B =
[ 1.33 -1.35 -0.38 -0.87  0.27  0.65 -2.80 -1.44 -0.78  2.22 -5.66 -2.55
  1.14  0.01]
B[0] = 1.33
B[7] = -1.44
B[2] = -0.38
B[9] = 2.22
B[11] = -2.55
B[13] = 0.01
B[8] = -0.78
B[5] = 0.65

grid = -2.00  -2.97   3.14   0.78   0.45  -3.83   0.59  -5.33   3.19
grid[0] -> -2.00
grid[6] -> 0.59
grid[5] -> -3.83
grid[8] -> 3.19
grid[2] -> 3.14
grid[-5] -> 0.45
grid[-8] -> -2.97

arr =
[[ 2.69  5.37  1.93  4.38 -1.45 -0.69]
 [ 0.26 -0.05  0.21  0.65 -2.69  1.85]
 [-1.64  0.30 -0.86  0.27 -3.30  0.94]
 [ 0.34  0.99 -0.39  1.26 -1.73 -0.30]
 [ 0.08  0.01 -0.23  0.20 -0.21 -0.43]
 [-0.08  0.43 -0.97  0.06  0.08 -0.25]
 [ 1.73 -1.50 -1.21  1.27  1.90 -2.02]
 [-0.10  1.80  1.81  3.74  1.47 -0.34]]
arr[0, -6]	2.69
arr[1, 4]	-2.69
arr[-7]	[0.26, -0.05, 0.21, 0.65, -2.69, 1.85]
arr[5, 5]	-0.25
arr[-2, -3]	1.27
arr[4, -2]	-0.21
arr[-3, 1]	0.43
arr[5]	[-0.08, 0.43, -0.97, 0.06, 0.08, -0.25]
arr[6, -6]	1.73
arr[:, 4]	[-1.45, -2.69, -3.30, -1.73, -0.21, 0.08, 1.90, 1.47]
arr[6, 4]	1.90
arr[5, -3]	0.06
arr[:, 2]	[1.93, 0.21, -0.86, -0.39, -0.23, -0.97, -1.21, 1.81]
arr[-2, 5]	-2.02
arr[5, 2]	-0.97
arr[2, -2]	-3.30
arr[1, 0]	0.26
arr[2, 0]	-1.64
arr[-4, -3]	0.20
arr[-5, -6]	0.34
arr[4, -5]	0.01
arr[:, 0]	[2.69, 0.26, -1.64, 0.34, 0.08, -0.08, 1.73, -0.10]
arr[-5, -2]	-1.73
arr[-4, -4]	-0.23
arr[0, 1]	5.37
arr[-1, 0]	-0.10
arr[:, 5]	[-0.69, 1.85, 0.94, -0.30, -0.43, -0.25, -2.02, -0.34]
arr[-8, 2]	1.93
arr[0, -3]	4.38

A =
3,4,4,4,3,4,4,3,3
6,4,3,2,4,5,1,6,4
3,3,4,4,3,3,5,2,3
2,4,4,4,3,4,5,2,3
6,5,2,2,3,5,0,6,4
4,4,3,3,4,4,3,4,4
3,3,5,5,5,3,6,3,4
2,3,5,5,4,3,7,2,3
2,3,5,5,3,3,6,2,3
3,3,5,5,5,3,7,2,4
3,3,5,5,5,3,7,2,3
3,4,4,4,3,4,5,2,3
A[0][0]	3
A[1][1]	4
A[:, 5]	[4, 5, 3, 4, 5, 4, 3, 3, 3, 3, 3, 4]
A[10]	[3, 3, 5, 5, 5, 3, 7, 2, 3]
A[:, 2]	[4, 3, 4, 4, 2, 3, 5, 5, 5, 5, 5, 4]
A[7][3]	5
A[6][7]	3
A[11][8]	3
A[:, 3]	[4, 2, 4, 4, 2, 3, 5, 5, 5, 5, 5, 4]
A[10][2]	5
A[9][6]	7
A[1][5]	5
A[6][1]	3
A[10][8]	3
A[11][1]	4
A[2][4]	3
A[0][2]	4
A[1][4]	4
A[:, 6]	[4, 1, 5, 5, 0, 3, 6, 7, 6, 7, 7, 5]
A[11]	[3, 4, 4, 4, 3, 4, 5, 2, 3]
A[5][8]	4
A[7][8]	3
A[4][1]	5
A[2]	[3, 3, 4, 4, 3, 3, 5, 2, 3]
A[6][0]	3
A[4][7]	6
A[8][5]	3
A[1][0]	6
A[6][5]	3
A[8][4]	3
A[5][2]	3
A[0][8]	3

M =
[-0.32  5.04  4.94 -4.60  5.05 -0.32  4.98  0.10  4.94 -0.36 -4.52 -0.37
  0.11 -4.36  4.90]
M[0]	-0.32
M[9]	-0.36
M[6]	4.98
M[12]	0.11
M[13]	-4.36
M[14]	4.90
M[2]	4.94
M[4]	5.05

data =
[[55 53 51 44 46 76 57 56]
 [58 39 30 61 37 45 60 59]
 [62 48 52 56 47 65 53 33]
 [26 45 57 46 58 45 64 43]
 [78 42 68 57 38 72 30 82]
 [46 37 43 76 50 46 63 57]
 [17 65 49 54 33 76 54 63]
 [66 61 52 61 41 84 56 56]
 [58 33 56 57 51 58 65 62]
 [75 44 73 52 61 75 62 43]
 [68 76 60 43 28 66 68 57]]
Rows and columns are counted from 0.
(0, 0) = 55
(6, 3) = 54
(4, 7) = 82
(8, 3) = 57
(10, 7) = 57
(0, 1) = 53
(0, 3) = 44
(1, 1) = 39
(8, 7) = 62
(3, 4) = 58
(10, 1) = 76
(4, 0) = 78
(10, 0) = 68
(6, 7) = 63
(5, 0) = 46
(0, 7) = 56
(6, 5) = 76
(7, 4) = 41
(5, 6) = 63
(10, 6) = 68
(9, 2) = 73
(7, 2) = 52
(4, 3) = 57
(4, 2) = 68
(10, 4) = 28
(9, 1) = 44
(6, 4) = 33
(7, 6) = 56
(5, 4) = 50
(1, 2) = 30
(6, 0) = 17

X =
[[-0.075  0.045  0.045 -0.115 -0.001 -0.032  0.143 -0.004  0.014 -0.053
  -0.021  0.008 -0.120]
 [-0.195 -0.101  0.023 -0.016 -0.048  0.094 -0.048 -0.075 -0.042 -0.030
   0.066  0.156 -0.039]
 [-0.086 -0.066  0.066 -0.122  0.014 -0.004 -0.032 -0.049 -0.037  0.009
   0.031  0.042 -0.115]
 [-0.021 -0.040  0.089 -0.186  0.047 -0.051 -0.028 -0.037 -0.033  0.021
   0.013 -0.013 -0.146]
 [-0.037 -0.049  0.084 -0.170  0.040 -0.044 -0.025 -0.037 -0.034  0.020
   0.017 -0.004 -0.144]
 [-0.068  0.055  0.046 -0.122  0.005 -0.050  0.169  0.004  0.021 -0.050
  -0.029 -0.013 -0.136]
 [-0.061  0.048  0.052 -0.129  0.009 -0.055  0.156  0.002  0.019 -0.044
  -0.027 -0.016 -0.138]
 [-0.178 -0.071  0.026 -0.030 -0.040  0.063  0.006 -0.057 -0.027 -0.031
   0.047  0.120 -0.063]]
X[0][0] -> -0.075
X[2][0] -> -0.086
X[0][9] -> -0.053
X[6][3] -> -0.129
X[5] -> [-0.068, 0.055, 0.046, -0.122, 0.005, -0.050, 0.169, 0.004, 0.021, -0.050, -0.029, -0.013, -0.136]
X[1][10] -> 0.066
X[4][10] -> 0.017
X[7][1] -> -0.071
X[3][10] -> 0.013
X[7][4] -> -0.040
X[2][6] -> -0.032
X[4][1] -> -0.049
X[:, 11] -> [0.008, 0.156, 0.042, -0.013, -0.004, -0.013, -0.016, 0.120]
X[7] -> [-0.178, -0.071, 0.026, -0.030, -0.040, 0.063, 0.006, -0.057, -0.027, -0.031, 0.047, 0.120, -0.063]
X[4][0] -> -0.037
X[7][11] -> 0.120
X[:, 10] -> [-0.021, 0.066, 0.031, 0.013, 0.017, -0.029, -0.027, 0.047]
X[:, 12] -> [-0.120, -0.039, -0.115, -0.146, -0.144, -0.136, -0.138, -0.063]
X[3][1] -> -0.040
X[4][2] -> 0.084
X[0][4] -> -0.001
X[:, 3] -> [-0.115, -0.016, -0.122, -0.186, -0.170, -0.122, -0.129, -0.030]
X[7][5] -> 0.063
X[1][1] -> -0.101
X[1] -> [-0.195, -0.101, 0.023, -0.016, -0.048, 0.094, -0.048, -0.075, -0.042, -0.030, 0.066, 0.156, -0.039]
X[3][11] -> -0.013
X[6][1] -> 0.048
X[0][5] -> -0.032
X[6] -> [-0.061, 0.048, 0.052, -0.129, 0.009, -0.055, 0.156, 0.002, 0.019, -0.044, -0.027, -0.016, -0.138]
X[:, 6] -> [0.143, -0.048, -0.032, -0.028, -0.025, 0.169, 0.156, 0.006]
X[4] -> [-0.037, -0.049, 0.084, -0.170, 0.040, -0.044, -0.025, -0.037, -0.034, 0.020, 0.017, -0.004, -0.144]
X[1][2] -> 0.023
X[0][7] -> -0.004
X[5][6] -> 0.169
X[7][12] -> -0.063
X[:, 9] -> [-0.053, -0.030, 0.009, 0.021, 0.020, -0.050, -0.044, -0.031]
